These are the activations of a small network on made-up records, seen along a few directions, one row for each record.
Each row is followed by the record's values for the fields Z, D, C, E.
The largest differences between rows may come from other fields.
Random noise pushes rows far along 5 fixed directions. That doesn't count. These rows show it; they differ only by the noise:
[ 114    1  138  210 -154  -22 -402  -22 -113  179 -315 -121 -196  106
   71 -252   29 -583 -109   92 -130  -39  140 -150]
[-254   37  -77  182  167  155  105  -61  267  123 -130   61 -106  138
 -221   16 -161  154  312 -234  -16  -49   68   48]
[-316   95  -53  190  317  327 -143  -98  257   95 -104 -102  -19  107
 -176 -294   12  112  376 -100  -95   44  143  -95]
[ 214 -204    3 -305 -701 -437   97  -64   61  174 -275  206 -225   17
  -63  384 -505 -132 -250 -260 -124  -13   29  343]
[-290   32 -223   39  276  300  247 -172  286  222  174  285 -147  103
 -165   -6 -205  405  346 -412 -155  -48 -132  187]
[  80 -138 -125  -68 -189  -69   92 -152    0  246  -46  390 -252   37
    6  168 -266  -26  -89 -386 -192 -103 -161  273]
[ 118  238   39    2 -152  238  -32  -80  -65  598  537    7 -504  253
  267 -440 -171 -451  -76  102 -402  -48 -217  -74]

[-235  -45 -142 -399  295  224 -168 -207  261  -86   79  127  235 -191
 -144 -269  155  479  215 -100 -154  298   71   52] -> Z=z2 D=d2 C=c2 E=e6
[-117  109   58  317   35  213 -387   -1  -60   67 -267 -265 -234  153
 -119 -271  205 -306 -176  101   69  -27   84 -363] -> Z=z2 D=d2 C=c2 E=e6
[ -40 -175  -48 -202  188   82  -86 -101   32 -214 -132  155  296 -191
    2  130   20  314   63  -86    9   62   -7   40] -> Z=z4 D=d1 C=c2 E=e2
[ 209  343  437  502  367   40 -263  237    7   -9  -37 -533  147  130
   32 -458  302 -769  320  704  109  -59  280 -536] -> Z=z5 D=d1 C=c1 E=e2
[-202  163   27 -180  175   34  245  -35  375  176  308 -195   58  119
 -118 -147 -214  161  329  162   43  199  194   11] -> Z=z1 D=d2 C=c2 E=e6
[  96   48  -16 -294  162  302  210 -203  -45   25  713  168   62  -30
  201 -214   39  195   72   49 -211   13 -302  130] -> Z=z4 D=d1 C=c1 E=e2
[  43   89   16 -528 -316   23  -17  -69  140  199  521  -54   34  -98
   64 -366 -233   21   40  341 -347  334  -16  201] -> Z=z2 D=d2 C=c1 E=e2
[ 250   87   67 -177 -478 -181   16    8 -375  465  428  159 -531   -3
  161   -1 -273 -270 -400  -76 -437 -128 -104  -37] -> Z=z3 D=d1 C=c2 E=e5
[ 407  225  211 -342 -558 -239   -9   49   47  161  340 -128 -171   95
  100 -176 -161 -333 -380  338 -135  202   53  -32] -> Z=z1 D=d2 C=c1 E=e6
[  -1  204   39 -107  -74  124    2   65  -96  -83  282 -266  -19   67
 -159  -69  135  165  -71  161  187   53  -80 -137] -> Z=z1 D=d1 C=c1 E=e5
[ -27  330  200  371  141  168  288  160 -173 -139  204 -168  -97  357
  -87   22  445 -122    0  166  297 -194 -144 -171] -> Z=z1 D=d1 C=c1 E=e2
[ 148  -88   86  -17   80  275 -754 -106 -572 -115 -168 -106  228 -171
  228 -437  614 -262 -343    3 -124  139  -70 -275] -> Z=z1 D=d1 C=c2 E=e5
[ 245 -232    9 -469 -278 -209 -244  -98 -199 -408 -421   90  270 -430
    3  123  254   -5 -148  -93 -113  200   -4  176] -> Z=z3 D=d1 C=c1 E=e2
[  25 -247  -75 -305 -212 -293   60  -86  206   30 -366  197   42 -148
 -202  320 -383  132   38 -212  -40   66  105  291] -> Z=z3 D=d2 C=c2 E=e6
[ -54 -243  -24  219  495  -76 -239  -51  142 -312 -595   48  410 -173
 -196  180   91   71  324   25  174  -33  271  -60] -> Z=z5 D=d1 C=c2 E=e2
[-537  285 -150  172  365  252  538  179  573   69  265 -245   21  216
 -281  -63 -210  682  747   -4  146   25  114  -84] -> Z=z3 D=d1 C=c1 E=e5
[-222  211  -17 -151  471  376 -253 -114  209  -95  200 -253  304  -15
   44 -427  178  318  320  274 -149  238   97 -188] -> Z=z4 D=d1 C=c2 E=e2
[ -91  297   74  199 -152  -24  399  243  134  -63   17 -197 -207  275
 -236  358  -64  205  -43   62  413 -223  -32  -60] -> Z=z4 D=d1 C=c1 E=e2
[ -27  113   25  136   -7  -70 -154  234  -35   35 -138 -263  -47   70
  -91 -184  133 -324  -79  264  125   27  163 -150] -> Z=z2 D=d2 C=c1 E=e5
[  -3 -144   29 -351 -172 -197  -11  -25  -40 -485 -338   66  262  -93
 -221  218  160  254 -147 -141  168  118  101  286] -> Z=z1 D=d2 C=c1 E=e2
[ 177   -8   80   -3 -317   57 -109  105 -154  427  573 -146 -518  -24
  241 -200  -65 -311 -377   99 -309  -28 -301   53] -> Z=z3 D=d2 C=c1 E=e5
[ 274  109   43  153  431  181  -31   -6 -146  159  265  363  -38  -33
  291 -219   56 -263    1   86 -150  -59 -207   20] -> Z=z4 D=d2 C=c1 E=e2
[-185 -171 -110  -42 -155  160 -404  -51  -20  146 -161   79  -56 -114
  176 -345  -70    8  -61 -351 -257   79   28  -71] -> Z=z3 D=d2 C=c2 E=e5
[  10 -225   31  -47  353 -139 -317 -113  -66 -525 -511  -91  639 -287
  -76  -17  319   62   99   85  110  101  231   98] -> Z=z4 D=d1 C=c1 E=e2
[  28 -207   44  305 -282 -249  -77  172 -119   -9 -590  111  -42   -2
  -32  324   13 -160 -107 -329  191 -193   79 -107] -> Z=z3 D=d1 C=c2 E=e5
[ 136  -23  -50   58  259  148  -90  -87 -130  -22  -54  124   78 -246
  144  -11    8  -72  174   35  -79   -9  -95   92] -> Z=z5 D=d1 C=c1 E=e2
[-293   82  105   -9   39   11 -322   40  363 -332 -281 -682  558  -95
 -229 -429   55  293  386  259   82  442  529 -318] -> Z=z2 D=d1 C=c1 E=e5
[-398  142 -155   77  785  415  239  -82  395 -302  135    5  365  -31
 -232  -55  100  797  612   -9  144   73   39   11] -> Z=z4 D=d1 C=c1 E=e2
[ -91   80 -171 -114 -111   91  723  -58  225  126  320  174 -206  161
 -240  369 -235  648   77 -284   77  -60 -244  249] -> Z=z2 D=d1 C=c1 E=e6
[  89 -204  122 -211 -108 -385   18   93  264 -512 -522 -255  421 -130
 -233  302  -67  132   88  256  282   98  459    8] -> Z=z4 D=d1 C=c1 E=e2
[ -44   93  291 -118 -176 -501  308  185  458 -352 -330 -591  341   70
 -371  258 -102  155  310  473  518  211  547  -57] -> Z=z1 D=d1 C=c1 E=e6
[ 153   94  194 -340 -341 -228  -34   97  270 -109 -122 -387  193  -52
 -129   11 -312   48  149  419  -32  217  281   21] -> Z=z5 D=d1 C=c1 E=e2
[-127  149  230  739  394  -66  287  203   92  125 -220 -116 -148  336
 -157  163   26 -469  276  192  485 -219  212 -248] -> Z=z1 D=d2 C=c2 E=e6
[  71 -349 -212 -343   76  -63 -244 -180    7 -105 -234  392  242 -458
   25   49 -251  266  -84 -271 -189   69  -93  356] -> Z=z5 D=d2 C=c1 E=e2
[ -91  457  189   85 -184  314   81   89   80  163  550 -588 -226  132
  205 -344   28 -227  142  455   -9   88  135 -227] -> Z=z4 D=d1 C=c1 E=e2
[ 183   47 -130  -37 -181  111  156 -233 -195  152  554  275 -374   30
  240  222  -92 -208 -221 -108 -197 -160 -340  163] -> Z=z4 D=d1 C=c2 E=e2
[-206  -33  -43 -132 -157  -38   95  -59   85  -14  132  -12   82   -7
  -69   62  -43  155   83  106  -21   81  -38   49] -> Z=z2 D=d1 C=c2 E=e2
[-334  120  -64  412  637  252  370  -21  238  112   99  106  -22  220
 -203   43   38  176  419 -166  244 -106   30  -32] -> Z=z1 D=d2 C=c2 E=e6
[ 104  166  -18  229  402  -29  334  -21 -108   90  258  304 -163   89
    0   86  -69   11   83  -35 -143 -284 -107   99] -> Z=z5 D=d1 C=c1 E=e2
[  51  145  304  269  -67    5 -134  171   54  119 -161 -336 -116  182
  -90  -97   10 -510  -60  444  204   40  283 -375] -> Z=z1 D=d2 C=c2 E=e6
[ 203 -261  -43  397  120   42 -392   -3 -432  215 -325  460 -241 -112
  312   -1   49 -607 -354 -289 -119 -355 -247  -48] -> Z=z5 D=d2 C=c2 E=e2
[ 175 -223 -118  396  492  192 -218 -188 -275   97 -108  486  -11  -61
  239  -13  215 -232   24 -199 -132 -265 -202   12] -> Z=z5 D=d1 C=c2 E=e2
[-830  477   45 -256  127  396  526  178  816  -56  468 -733  103  303
 -444 -247 -205  759  848  367   62  251  233 -279] -> Z=z3 D=d1 C=c2 E=e2
[  41  -54   46 -117  161   60 -108 -178  -71  -67  110  -30  124 -102
  147 -372  113 -102  -50   87  -41  143   37   42] -> Z=z1 D=d2 C=c1 E=e6

Which values does each new row have?
[-154 -159 -159  212  198  -40   39   31 -104 -181 -392  142  111   39
 -249  419  304  299    4 -420  368 -189   32   68] -> Z=z1 D=d1 C=c2 E=e5
[ -48  457   43  382  664  488  190  134 -215  190  672 -189 -140  328
  171 -431  366 -156  238  418   40  -47 -279 -304] -> Z=z1 D=d1 C=c1 E=e5
[ -31 -260  -82 -312  -16 -334   32 -106   92 -335 -419  147  364 -166
 -220  492  -20  415   46 -222  180   23  118  348] -> Z=z4 D=d1 C=c2 E=e2
[  23 -217 -127 -642 -245 -210 -184 -341   -6 -360 -159   86  311 -358
   -2  268  -48  391  -54 -138  -32  265   28  417] -> Z=z4 D=d1 C=c2 E=e2
[ 302 -137  250  -99 -668 -442  207  110  -81  -61 -191    9  -87   80
  -64  592 -230 -302 -317    9  254 -189   47   67] -> Z=z4 D=d1 C=c2 E=e2
[ -79   25 -100 -420 -192 -256  179   -9  416 -145  -92  -56  290 -152
 -186  209 -400  552  197    8  -55  163  125  298] -> Z=z5 D=d1 C=c1 E=e2
[ 170 -301  218 -157 -212 -365 -182  -29  117   17 -326  -96  -21 -133
    3  156 -236  -85  -44   40 -100  208   86  174] -> Z=z3 D=d2 C=c2 E=e6
[-127 -302 -144  211  223  -61  101  -57  -11 -290 -431  302  252  -14
 -193  458   40  392  193 -465  239  -65   60  129] -> Z=z1 D=d1 C=c2 E=e5
[ 181  -96   77  219   45 -108  -91  107 -163 -108 -291    6   11  -21
  -32   33   76 -165   72  -11  109  -74   28 -136] -> Z=z3 D=d1 C=c1 E=e5
[-334  -79 -360  233  330  412   88 -122    8   75  187  228  -40  -19
  -74 -106   92  434  233 -400  -85 -174 -227   96] -> Z=z3 D=d1 C=c1 E=e5
[-202  309  219  148  -64 -397  359  295  -59 -159 -208 -365  -48  283
 -327  452 -110   29  -15  252  382  -52  222 -121] -> Z=z1 D=d1 C=c2 E=e5
[-132 -219  -65   14  279  202 -299 -195 -125 -263 -353  123  231 -181
  -99  -63  535  254   -3 -200   75   47    3  -93] -> Z=z2 D=d1 C=c2 E=e6
[ 133   -4  -98  149  461  398 -210 -153 -242  336  321  488 -118  -35
  424 -345   80 -237  -73 -183 -360  -92 -318   -4] -> Z=z4 D=d2 C=c2 E=e2
[-180 -115 -389  -99  565  276  258 -303  225   58  258  553   86 -164
  -34 -129 -135  528  327 -474 -299    9 -262  365] -> Z=z3 D=d2 C=c1 E=e6
[-149  206   50   65  -46  -52  140  255  117   29   47 -444 -108  208
 -158  -72  -84 -140   26  223  267  -20  204 -133] -> Z=z1 D=d2 C=c1 E=e5
[ -43  160  162 -326 -805 -231  266   92  303  127  -50 -523 -154  225
 -272  246 -373  172 -124  192   98  177  227  -56] -> Z=z2 D=d1 C=c2 E=e6
[ -28  447  282  488  418  108 -183  262  240   53  -65 -493    5  214
  -42 -447  -36 -531  387  681   68   40  288 -406] -> Z=z5 D=d2 C=c1 E=e2
[  16 -208  -67 -170 -380 -196 -276  -10 -165   14 -214   20 -102  -93
  146   -1  -45  -76 -231 -120  -64  -25  -30  -62] -> Z=z3 D=d1 C=c2 E=e5
[-153  -36  -21    3   78  -29   73   90  322    7 -189  -78  135 -128
 -182   71 -454  161  276   46   50   37  163  120] -> Z=z5 D=d2 C=c1 E=e2
[ 165 -196 -206 -234 -150  -76 -493 -158  -85   31 -189  121  -15 -355
  207 -145 -176 -320 -122 -236 -471  250   79   51] -> Z=z3 D=d2 C=c2 E=e5
[ 240   -2 -104 -305  -44  -90  219 -120   47 -158  181  228   56 -263
   46  347 -173  240   19  -91  -57  105  -80  275] -> Z=z4 D=d1 C=c1 E=e2
[-230  164   90  226  241  240  -62  137  125 -144 -135 -454  106  -39
  -73 -252  119   11  521  215  146  155  252 -302] -> Z=z3 D=d1 C=c1 E=e5
